A small network was shown many inputs. Here are its activations along a few directions, one row for each input.
In each table, some parts of the input vary, and every possible input appears once, in random order.
A made-up example of a description, with smaller parts first: values(2) and (point or ring(9) or (ring(5) and line(6))).
Shared parts are said once, and a part with two or three values counts as separate values.
In the rows, zero is written as 128.

Other details of the inputs shift rows strongly along three fixed directions, in all tables alike. That doesn't count.

A family of inputs:
row 1: [148  60 109 124 147 144 117 118 112 107 148 107 164 182]
row 2: [102 171 126 143 118 116 137 137 127 132 126 141 123  96]
row 3: [148 108 176 151 175 133 146 125 109 123 119 148 188 113]
row 4: [146 139 109  86 100 140 140  96 169 165 117 103  30 148]
row 5: [142 107 156 149 165 145 146 123 122 126 123 126 159 129]
row 6: [103 181 142 132 115 120 161 132 135 143 111 137 125  94]
row 7: [133 192 194 131 163 116 158 149 148 138  93 168 165  65]
row 8: [124  23  51 130  82 135  81 105  78  91 174  78 136 213]
row 9: [178 103 132  81 175 143 122 109 182 126 125 103 101 174]
row 10: [ 99 176 139 134 112 118 157 129 132 135 111 131 129  96]
row 11: [125  84  59 100  89 110  63 136 114  94 169 111 122 182]
row 12: [111 169 117 122  72 100 117 134 117 141 124 147  88  95]
row 13: [121  97 158 206 142 122 122 142  49 110 140 159 197  92]
row 14: [153 136 116  86  94 129 130  98 158 160 118 108  32 142]
row 15: [112  75  86 122 140 138  94 141 125  81 160 101 188 185]
row 16: [102 166 137 151  92 108 131 144  99 137 125 161 138  78]
row 17: [148 114 152 139 124 120 125 121 104 133 124 140 131 114]
row 18: [139 141 109  95  93 144 152  97 159 166 119 100  34 145]
row 19: [143  99 132 111 178 134 105 154 144  91 137 129 204 161]
row 20: [ 94 163 130 164  99 109 127 150  90 130 131 164 145  77]
row 21: [142 124  90  54 126 134 122 120 190 124 127  91  99 190]
row 22: [134 180 138  81 150 141 151 126 203 149 106 123  91 125]
row 23: [ 78 137  84 179  42  90  94 147  42 120 159 159 126  88]
row 24: [127 133 120 120 129 118 107 147 130 113 137 135 146 131]
row 25: [133 136 141 109 185 148 142 146 171 116 122 127 176 144]
row 26: [125 117 116 140 109 136 129 107 118 134 133 106  93 134]
row 27: [107 112  81 113 115 132 104 133 141 105 147  99 126 168]
row 28: [149 103 138 126 127 124 128 115 109 130 125 127 135 135]
row 29: [138 166 163 146 127 122 153 113 126 158 109 149  89  78]
row 30: [124 126 130 163  59 103 118 121  59 145 132 149  97  89]
row 31: [134 115 140 152 134 132 133 124 106 134 130 137 130 118]
row 32: [151  64 136 134 184 152 130 123 123 100 138 109 196 174]
row 33: [165 161 188 111 226 159 184 112 208 147  92 117 119 124]
row 34: [109 173 108 105 105 131 142 127 166 146 121 114  75 126]
row 35: [122 176 175 139 133 102 148 144 115 132 104 167 169  71]
row 36: [112 134 144 187 108 112 134 118  74 132 129 143 124  83]
row 37: [164  64 121 110 146 133 108 115 119 107 142 111 157 177]
row 38: [ 86 163 109 114 110 151 127 152 179 161 110 121  65 122]
row 39: [160 158 192 111 216 163 190 108 206 146  85 107 127 123]
row 40: [115 168  93  72  87 131 150 111 179 157 119 102  54 149]
row 41: [125 132  75  79 105 128 105 124 168 126 143 104  77 170]
row 42: [ 84 142  88 147  29  94 109 131  64 134 143 150 110  98]
row 43: [176  72 155 127 219 141 111 136 138  95 134 128 197 163]
row 44: [149 101 147 146 179 139 130 127 123 116 134 134 163 135]
row 45: [101 118 105 144 112 124 112 146 103 107 147 131 163 134]
row 46: [157  85 150 133 174 146 126 127 125 115 131 130 175 147]
row 47: [ 99  87 133 182 128 149 106 152  91 138 130 145 138 113]
row 48: [127 179 180 152 167 107 141 158 124 123 110 173 178  68]
row 49: [146 140 156 139 123 121 136 120 116 147 114 143 104  99]
row 50: [ 91 127  70 131  76 113  99 127 113 114 152 110 100 142]
Each input here is: values(2) and (point or (line(4) and line(6))).
The inputs of row 4 and row 22 match in every part but the values(2) part. If row 30 is changed in the same way as row 4 into row 22, which row does it become?
> row 19
The inputs of row 20 and row 31 match in every part but the values(2) part. If row 42 is changed in the same way as row 20 into row 31, which row does it become?
> row 3
A walk changes only the line(6) part. It starts at row 50 and steps to row 2. List the rest of the walk in order.
> row 23, row 41, row 48, row 11
Change only the values(2) part in row 18. List by row number the other rows that result.
> row 25
Change only the values(2) part in row 43. List by row number the other rows that result.
> row 48
A walk changes only the line(6) part. It starts at row 9 and steps to row 43. List the rest of the walk in order.
> row 29, row 44, row 33, row 36
